A small network was shown many inputs. Here are its activations along a few directions, one row for each input.
Each table varies a few parts of the input and shows all the possible inputs, shuffled.
Descriptions start from the smaller parts, as in this example, which fits no table here: line(6) and (point or ring(9) or (values(3) and ring(8))).
Shared parts are said once, and a part with two or three values counts as separate values.

Other details of the inputs shift rows strongly along two fixed directions, in all tables alike. That doesn't count.

A family of inputs:
row 1: [-16  -2   3 -36  29  22 -46   2 -48  -8  39]
row 2: [-38 -48  36  28  22  37  -1  24   7  31 -32]
row 3: [-37   7  46  38  18  37  37  49 -26  22 -41]
row 4: [-37 -53  32  24  -3  23 -12  22 -12  21 -57]
row 5: [-18  -9  12 -29  34  11 -40  -1 -50 -20  44]
row 6: [ 30  53 -19  44 -39 -21  53  19  47  -5 -10]
row 7: [-22   2  12  32  24  45  30  65 -23  20 -52]
row 8: [ 28  -8 -15  27 -41 -28  18 -32  46 -11   4]
row 9: [ 29   6 -14  25 -36 -11   7 -15  52  29  16]
row 10: [ 28  10 -25  30 -25 -17  16 -30  63   0   0]
row 11: [ 45  25   4   6 -42 -24  52  12  63  -1 -30]
row 12: [ 29  19 -14  29 -25  -6  -4 -10  55  19  -4]
row 13: [-15   5  -9 -36  42  11 -41 -16 -45 -36  31]
row 14: [-30 -28  33  24  18  45 -19  32   6  38 -38]
row 15: [ 25  25 -53 -41 -17 -56 -21 -63 -21 -42  45]
row 16: [ 31  31 -30 -32  -2 -57 -24 -43  -8 -24  94]
row 17: [-19  -8 -30 -58  19   4 -32 -21 -51 -17  32]
row 18: [-18 -21  60  -3  17  28  34  40  -9  24 -57]
row 19: [ 28  19 -14  35 -19 -16   4 -22  59   0  -6]
row 20: [-27 -14 -15 -46  51 -13 -25 -21 -45 -29  54]
row 21: [ 23  56   1  48 -42 -29  57  10  45  -3   1]
row 22: [ 45  45  -7 -38 -29 -60  37 -18  24 -25  37]
row 23: [ 29  11 -25  24 -31  -7   8 -17  58  20   2]
row 24: [-37 -45  16  19  12  45   1   8   1   5 -66]
row 25: [-24 -27  -9 -48  22  -9 -27 -16 -56 -19  44]
row 26: [-26 -16 -11 -44   9  -5 -41  -7 -58  -4  16]
row 27: [-18  -5   5 -29  41   6 -38 -10 -46 -36  40]
row 28: [ 29  10  -3  40 -22 -26   7 -19  58  -3   8]
row 29: [-25 -21 -13 -40  22 -20 -31 -22 -57 -31  16]
row 30: [-24  -7 -23 -47  13  -4 -40 -17 -55 -13   8]
row 31: [-22   3  28  37  21  45  34  57 -31  29 -44]
row 32: [ 59  35 -22 -36 -18 -38  30  -2  11 -10  22]
row 33: [-35 -47  23  14  -3  46  -8  24  -3  32 -47]
row 34: [ 57  18  14  14 -35 -16  51  10  41  24 -23]
row 35: [-24 -21  28  25  15  60 -23  29   4  20 -48]
Each input here is: ring(5) and (values(2) or line(5)).
Changing only the ring(5) part turns row 12 into row 14. The same change can be made to row 32. Which row results? -> row 34

A family of inputs:
row 36: [ -4  29 -22 -57  25 -29 -12 -17 -59 -43  54]
row 37: [ 50   8 -23  30 -55 -23  14 -31  65   1   4]
row 38: [ 33   7 -19  22 -42 -16   8 -23  62   5  -5]
row 39: [-13 -33  24  40  -8  37  -2  18  38  28 -76]
row 40: [  8  25  -8 -40  14 -27  -4 -13 -29 -34  43]
row 41: [-18   1   3 -34  40  -3  -1   7 -37 -20  19]
row 42: [  4   1  -6   6 -14 -14 -11 -15  23   4  -6]
row 43: [-19 -17  14 -22  31  20  -1  23 -30  15 -10]
row 44: [ -9   9 -23 -48  25 -12  -6  -1 -54 -11  34]
row 45: [ -9   6  10 -50  30  -2 -14   3 -45 -16  28]
row 46: [-16   4  10  32  21  33 -19  27  -4   9  -1]
row 47: [-13 -11  16 -25  32  11   1  18 -23   2   2]
row 48: [-47 -52  52  51  11  49  -3  36  11  36 -82]
row 49: [ 56  14 -22  28 -53 -29   9 -37  57  -1   4]
row 50: [ -5  -1  13 -20   4   9  -2  13 -20   7  -2]
row 51: [-35 -18  22  -6  16  36   0  37 -36  12 -40]
row 52: [ 17   7 -16  15 -34 -21   5 -22  47   4   8]
row 53: [ 44   8 -22  25 -50 -34  12 -32  46  -4  27]
row 54: [-16  15 -12 -43  23  -7  -9   2 -57 -23  23]
row 55: [-12 -24  19  44 -22  13  10   5  37  23 -32]
row 56: [  0  18 -15 -22  16 -18   9  -8 -22 -20  23]
row 57: [ 53  13 -18  33 -54 -38  11 -36  50  -1  17]
row 58: [ -8  11 -15 -22  18  -7   7   2 -30 -10  13]
row 59: [-41 -19  38  62  29  72  -3  42  10  37 -46]
What do these inputs look like to the network? -> values(2) and (point or ring(5) or ring(6))
Changing only the values(2) part turns row 48 into row 55. The same change can be made to row 50. Which row results? -> row 43
Change only the values(2) part in row 47. List by row number the other rows that result. -> row 45
